These are the activations of a small neural network, seen along a few directions. Each row is one input.
In each table, some parts of the input vary, and every possible input appears once, in random order.
Descriptions start from the smaller parts, as in this example, which fits no table here: one of 6 places along a line, together with either a single point or one of 9 places along a line or (one of 2 separate values, together with one of 5 places around a ring).
Shared parts are said once, and a part with two or three values counts as separate values.

Other details of the inputs vary at random and push rows far along two fixed directions, the same in every table; ignore that.

Table:
x1: [-16  -4  -3  -9  -8   7 -15 -20 -15  21   7  13  -6 -27  16]
x2: [ -1  -9  -7  16  15  33   2  46  -3 -43  -3 -32 -33   5   0]
x3: [ -9  24  26  -2  20 -14   8 -33 -11  32   3  26  18  -3 -18]
x4: [ 32 -11 -39  20 -56  42  -3  41  29 -42  14 -26 -27 -13   1]
x5: [-38  -6  30 -10  42 -23 -13 -24 -26  19  -1  12  -4  14  -1]
x6: [ 15   6  46 -12  69 -36  18  43  13 -32 -47 -21  29  47 -27]
x7: [-30 -23  -6   3  -2   2 -26 -18 -13  19   2  10 -16 -27  23]
x8: [ 16  48  45  -3  69 -13  38  30  -5 -26 -25 -16  23  34 -50]
x9: [  9  -7  25  -3  39 -10   8  47  10 -41 -22 -27   0  46 -18]
x10: [ 32  27 -53  30   4  28  48  32  10 -23 -22 -31   7 -21  18]
x11: [-22   3  -3   3 -19   9 -13 -32 -19  21  32  14 -21 -10  -2]
x12: [-13   3   6 -14   6  -6 -10 -23 -11  27  -7  17   9 -29  14]
x13: [ -6 -20  -2 -16 -26  -8 -22 -18   1  17   9  14   2  -6  16]
x14: [  6 -16  10   3  17   4   0  46   9 -43  -8 -29 -16  40  -9]
x15: [-15 -37 -28  -6 -64  19 -36 -20  -3  12  38  10 -30 -11  29]
x16: [-16 -37  -7  -4 -20 -15 -32 -16   9  16  -4  10  -4 -15  26]
x17: [ 30  23 -12  23  -7  41  23  36  16 -29  -3 -18 -10 -17 -14]
x18: [-29 -36 -33  13 -37  24 -37 -17  -8  16  15   6 -35 -48  40]
x19: [ 22  20  24  -2  21  -5  22  36  10 -38  -3 -20   4  50 -40]
x20: [-17  14  14   3  -2   1   0 -36 -16  28  24  23  -4  -1 -12]
x21: [ 33  -9 -35  25 -58  50   4  38  29 -40  23 -20 -28  -5  -3]
x22: [ 30   2   4  -8   4   7  11  45  21 -37 -21 -23   8  11  -6]
x23: [ -7   6 -11   5 -21   4 -12 -28  -3  26   7  17  -2 -40   7]
x24: [ -7  -7 -32  19 -57  35 -18 -30  -1  26  33  19 -24 -49  18]
x25: [-33   6  50 -18  72 -47  -4 -26 -24  28 -25  19  26  15 -11]
x26: [ -9   5 -10   5 -20   5 -13 -28  -6  26  11  17  -4 -36   6]
x27: [ 10  24  25  -7  45  14  25  41 -11 -36 -12 -25  -2  27 -23]
x28: [-20  14  16  -4   8 -11  -5 -34 -20  27  16  19   0  -2 -12]
x29: [-13   6  -5   4 -15   5 -11 -27 -11  23  16  15  -7 -25   0]
x30: [ 22  13  12   2   6   3  16  35  13 -37   2 -19  -1  38 -32]
x31: [-15  -6  30 -28  12 -31 -11 -23 -11  20   5  18  15  30  -5]
x32: [-12 -23  -3 -16 -30  -5 -25 -21  -3  17  18  14  -5   1  15]
x33: [  3   2  13  -6 -13 -22  -5 -32  10  28   6  29  22   1  -9]
x34: [ -2   1  16  -6 -12 -21  -5 -33   6  27  12  28  17  10 -12]
x35: [ 14  10  -5   4   8  38  13  45  -3 -40  -1 -29 -20   1  -5]
x36: [ 32  23 -13  23  -7  40  23  36  18 -29  -7 -18  -8 -22 -13]
x37: [ -9 -23 -27  22 -16  50 -12  38  -5 -40  16 -30 -53  -7  15]
x38: [-27 -36 -34  13 -37  23 -36 -16  -5  17  11   7 -33 -53  41]
x39: [-18  -5  -2  -9  -8   8 -15 -21 -17  21  11  12  -8 -22  15]
x40: [-25  12   7 -12  80 -63  25 -29 -25  38 -59   8  50   0  25]
x41: [-14  35  52 -12  51 -36  16 -40 -19  37  -4  30  33  19 -33]
x42: [-11  23  28  -2  20 -14   8 -34 -13  31   7  25  15   1 -19]
x43: [ 23 -22 -33   7 -49  47  -8  47  18 -46  16 -30 -33  -1  14]
x44: [ 29  11   3   5  -2   7  14  37  20 -36  -5 -20   2  22 -25]
x45: [-30 -28  20 -13   9 -29 -26 -22 -10  17   8  13  -5  29   5]
x46: [-16 -20  25 -16  22 -42 -19 -18   3  20 -20  14  20  10   6]
x47: [ 26  22  -9  23  -6  42  22  35  11 -31   4 -19 -15  -9 -17]
x48: [  2  -3   4  -9 -18 -25 -13 -28  11  24   0  21  18 -10  -2]
x49: [  2 -23 -76  13 -62   0  -4 -30   6  23  12   2  -2 -37  53]
x50: [ -3  -7   0   1 -34  -3 -11 -28   6  21  26  23   0   5  -4]
x51: [-16  14  13  -3   7 -12  -5 -33 -16  28   9  20   5 -11 -10]
x52: [ 20  26  19  -6  44  10  26  44   1 -32 -30 -23  11   5 -17]
x53: [ -6  27 -20  -1  32 -36  27 -34 -16  37 -28   9  39 -19  20]
x54: [-12   0 -45  -2   0  -6  11 -24 -20  29 -16   1  13 -35  51]
x55: [ -5   8  48 -37  42 -58  -1 -26  -3  30 -27  25  49  21 -11]
x56: [-23  -7  -3  -9 -12  11 -18 -24 -22  20  20  12 -16 -16  15]
x57: [ 43  39   3   0  62 -39  66  27  19 -17 -54 -19  63  33 -15]
x58: [ 27  32  44 -11  52 -30  31  33  13 -29 -27 -13  34  51 -49]
x59: [ 10 -13  14   1  24  -2   3  46  13 -40 -18 -27  -5  34 -10]
x60: [  7   7  -4   4   4  42  11  41  -9 -41  11 -29 -31  12  -6]
x61: [ 32  -4 -50   4  -5   9  32  42  12 -35 -27 -39   9   1  34]
x62: [-12   4  -9   5 -20   6 -13 -29  -9  25  15  16  -7 -32   4]
x63: [ -2  -1  11 -11 -10 -28 -12 -30   5  25   4  22  19   2  -8]
x64: [-18 -23   0 -17 -29  -3 -25 -22  -9  15  28  13 -14  14  12]
x65: [ 19 -12 -31  17 -52  38  -5  31  17 -37  27 -21 -33   5  -4]
x66: [ -7  -7   2   0 -34  -2 -11 -29   2  19  32  22  -6  13  -7]
x67: [ -3 -22 -30  23 -17  48 -11  40   1 -37   6 -29 -45 -21  18]
x68: [-15 -36 -46   2 -11 -28  -5 -22  -3  23 -20  -3  10 -15  56]
x69: [  5  -8  -8   2 -39  -4 -13 -29  15  24  14  25   8 -16   3]
x70: [ 41   7 -12  16 -24  24  16  37  34 -34  -5 -15   0  -1 -14]
x71: [ 28  13   9   9  -3  14  21  34  18 -34   7 -14  -2  34 -30]
x72: [-21  -9  51 -26  54 -64 -11 -23  -5  26 -27  20  36  33 -10]
Description of these inputs: one of 2 separate values, together with one of 4 places along a line, together with either a single point or one of 8 places along a line.
- Changing only the choice among 2 separate values turns x45 into x5. The same change can be made to x70. Which row results? => x36
- Changing only the choice among 2 separate values turns x27 into x31. The same change can be made to x10. Which row results? => x57
- Which other rows agree with x25 in the choice among 2 separate values and the place on the line of 4? List them by row number. => x2, x5, x7, x18, x37, x38, x40, x67
- Which other rows does x15 become when the choice among 2 separate values takes its other values? List them by row number. => x56
- A walk changes only the place on the line of 4. It starts at x69 and steps to x4. List the rest of the walk in order. => x55, x46
- Which other rows agree with x30 in the choice among 2 separate values and the place on the line of 4? List them by row number. => x4, x19, x44, x48, x49, x58, x63, x65
- Which other rows does x62 become when the choice among 2 separate values takes its other values? List them by row number. => x63
- A walk changes only the place on the line of 4. It starts at x20 and steps to x11. List the rest of the walk in order. => x60, x5

Table:
x73: [ 19  44  48 -16  96 -50  48  21   0  -9 -59  -9  59  37 -33]
x74: [ -7 -28 -40  16 -79  43 -31 -13   4   4  47   6 -44 -29  21]
x75: [-16 -40 -38  12 -71  41 -39  -7   0  -1  43   1 -51 -26  28]
x76: [ 38  14  -3  17  -2  44  23  71  20 -67   0 -40 -22  22 -28]
x77: [ 38  14  -3  17  -2  43  24  70  20 -66   0 -41 -21  22 -28]
x78: [ -3  24  54 -19  47 -39  10 -16  -6  16 -13  18  33  31 -35]
x79: [ -4 -11   3   0  -8   8 -10   8   1 -10   9  -4 -14   8  -2]
x80: [-21  -3  -9  -8   2 -30  -7 -51 -14  50  -7  27  22 -25  25]
x81: [-34 -21  14 -15 -13 -23 -33 -51 -15  43  19  33  -1  -5  11]
x82: [-33 -21  12 -15 -14 -24 -32 -51 -14  44  19  33   0  -5  12]
x83: [ 39  14 -28  21   9  35  36  69  18 -59 -24 -47  -8   1  -1]
x84: [-30 -27  -2  -8 -31  -7 -36 -43 -11  35  27  26 -14 -12  17]
x85: [ 25  31  41  -4  47  -5  29  41   9 -36 -19 -18  16  40 -46]
x86: [  0  28  22 -13  62 -46  27 -16  -9  23 -41   9  49   6  -5]
x87: [ 49  -1 -58  36 -31  74  28  94  28 -86  -6 -65 -40  -9   9]
x88: [-15 -14 -33   4 -29  -2 -13 -36  -7  34   7  16  -1 -37  36]
x89: [-23  -6 -16  -6  -6 -26 -10 -55 -14  53  -3  28  18 -32  31]
x90: [-11   8  45 -19  43 -34   0  -9  -8  10 -12  11  21  29 -22]
x91: [ -9 -28 -37  15 -78  44 -33 -13   3   3  48   6 -46 -30  19]
x92: [ -1  23  30 -16  57 -47  21 -15  -6  21 -36  11  46  14 -10]
- What is each input in this table made of? => either one of 8 places along a line or (one of 2 separate values, together with one of 6 places along a line)

Table:
x93: [-12 -20 -19 -17 -35  -8 -17 -23  -8  21  11  10  -3  -2  30]
x94: [ 26  -1 -58  37 -20  18  20  19  25 -14 -20 -21   0 -35  25]
x95: [-30 -27 -11 -27 -35 -30 -32 -62 -17  56  18  35   8  -9  37]
x96: [ 12  -5 -13  21 -20  49   7  21   6 -22  25  -9 -27  -3   0]
x97: [-14  -4   0 -18 -36 -18 -15 -49  -8  42  22  30   9   0   9]
x98: [  4  23  40 -16  23 -14   1  -4  -1   8 -12  13  19   2 -27]
x99: [ 15  32   2  -8  37 -23  26  -8   0  18 -42   5  42 -33   5]
x100: [  0 -22 -18  -3 -30  29 -26  13   3 -12  12  -7 -24 -30  17]
x101: [ 21  23  27 -18  26 -20  23   9   5 -12  -4  -1  30  37 -30]
x102: [-18 -34 -13   8 -24 -13 -27 -23   6  19   6  13  -8 -11  21]
x103: [  1  37 -16   6  44 -32  32 -12 -15  17 -34  -4  35 -17   2]
x104: [ 17 -18 -31  -4 -31  23  -2  27   7 -31  12 -21 -16   6  17]
x105: [  7 -13 -42  20 -22  41  -4  44   0 -50  14 -41 -44  -8   8]
x106: [  6  20  40 -16  26 -14  -2  -5   0   5  -6  14  21   2 -30]
x107: [-44 -29  -1 -10 -13 -11 -29 -63 -23  59  20  40  -3 -20  39]
x108: [  1   9  29   5  21 -29   6  -7  13  10 -15  12  19  21 -26]
x109: [ 13   4 -35  27 -34  48   3  39   5 -45  24 -33 -45  -7  -9]
x110: [-37 -41  -5  -2 -24 -34 -41 -62  -4  54  13  37   2 -19  28]
x111: [ -4   8  32 -24  33 -21  -4   4  -5   6 -25   4  19   1  -8]
x112: [ -3 -34 -28  19 -35  13 -18  10  15 -10   5  -9 -24 -11  21]
x113: [ 12  15  32   7  32 -25  16  12  18  -8 -20   1  20  29 -35]
x114: [ 22  29  32  -6  23   8  15  35   9 -26 -19 -12   8  10 -34]
x115: [ -4  19  35  -2  32  -6  19  -9  -7  15  -7  14  14  20 -16]
x116: [ -2  11  31  -7  53  -7  24  18  -7  -7 -27  -6  16  27  -4]
x117: [-34 -16   7  -3 -23  -4 -24 -70 -18  62  34  48  -2 -19  17]
x118: [-15   9  17 -11  42 -30   2  -5 -18   2 -13  -5  10  15 -11]
x119: [-48 -21 -11 -11 -16 -29 -38 -65 -30  53  20  28  -9 -23  26]
x120: [ -1 -20 -18  -3 -32  29 -24  14   3 -10   8  -8 -25 -30  19]
x121: [ 17   2  -8   7 -33  41  -9  27  11 -26  14 -11 -24 -20  -8]
x122: [ 18   1  -8   7 -32  41 -10  26  12 -27  16 -11 -23 -20  -9]
x123: [ 25 -16 -30  36 -40  42  -2  41  31 -44  19 -23 -33  -3  -9]
x124: [ -4 -10  23  -2  34 -36  -1  -3   8   2 -20   4  21  19  -9]
x125: [-27 -16   8 -22 -15 -14 -33 -36 -13  39   1  25   1 -29  21]
x126: [-24 -25  -8   0 -11  11 -16 -25 -12  23  16  16 -12 -13  30]
x127: [  4   3  17 -27  24 -31   7  -3  -5   3 -13   3  27  28  -1]
x128: [ 28  25  17 -10  14  -2  28  29  10 -26  -9 -15  17  37 -27]
x129: [ 10  32  16   6  32  -2  23  28  -3 -28  -9 -21  -1  24 -36]
x130: [ 13  14  32   7  33 -25  15  11  18  -9 -18   2  21  29 -35]
x131: [ -6  -6  23  -1  31 -36   1  -1   7   6 -28   3  19  20  -5]
x132: [-39  -8  -4  -4 -24 -23 -34 -72 -24  54  38  38  -8 -22   5]
x133: [ -1  -9 -16  18 -34  44  -1   2   0  -2  26   2 -29 -11  10]
x134: [ 13  13  32   7  34 -25  14  11  18 -10 -16   2  21  29 -36]
x135: [  3   8 -24  20 -27  31   1  21  -1 -25  18 -21 -35  -5  -8]
x136: [ 30  36 -11  -9  37 -28  49   7   4   2 -41 -11  52   3   4]
x137: [ 29  24  17 -10  15  -2  27  29  10 -27  -6 -14  18  37 -28]
x138: [ 24 -17 -42   4 -42  40   3  47  12 -46  11 -35 -28   5  20]
x139: [  6  27  -5   6  47 -13  43 -14  -7  22 -36   8  40 -15  13]
x140: [ -5  -2 -27  17 -35  26 -12   0  -5 -11  32  -8 -34 -14  -3]
x141: [ 10  -3 -13  21 -22  49   8  21   5 -20  20 -10 -28  -3   2]
x142: [  5  -9 -42  21 -26  41  -1  46  -1 -46   6 -43 -46  -7  12]
x143: [-12  -7  -1 -18 -33 -18 -17 -50  -7  39  29  32  11   0   7]
x144: [-10 -23 -23  11 -23  37  -7   8  -4  -5  13  -6 -29 -12  31]
x145: [ 16  11  25 -14  37   1   8  41   5 -31 -26 -19  10   8 -17]
x146: [-16  11  17 -10  41 -30   3  -4 -18   4 -17  -6   9  16  -9]
x147: [  1   8  31  -7  57  -7  21  16  -6 -10 -19  -5  17  27  -8]
- Changing only one part turns x145 into x127. The same change can be made to x106. Which row results? => x101
- What is each input in this table made of? => one of 5 separate values, together with either a single point or (one of 2 separate values, together with one of 5 places along a line)
- Which other rows agree with x131 in the choice among 5 separate values? List them by row number. => x94, x102, x108, x110, x112, x113, x123, x124, x130, x134
- Which other rows does x119 become when the choice among 5 separate values takes its other values? List them by row number. => x102, x107, x120, x138
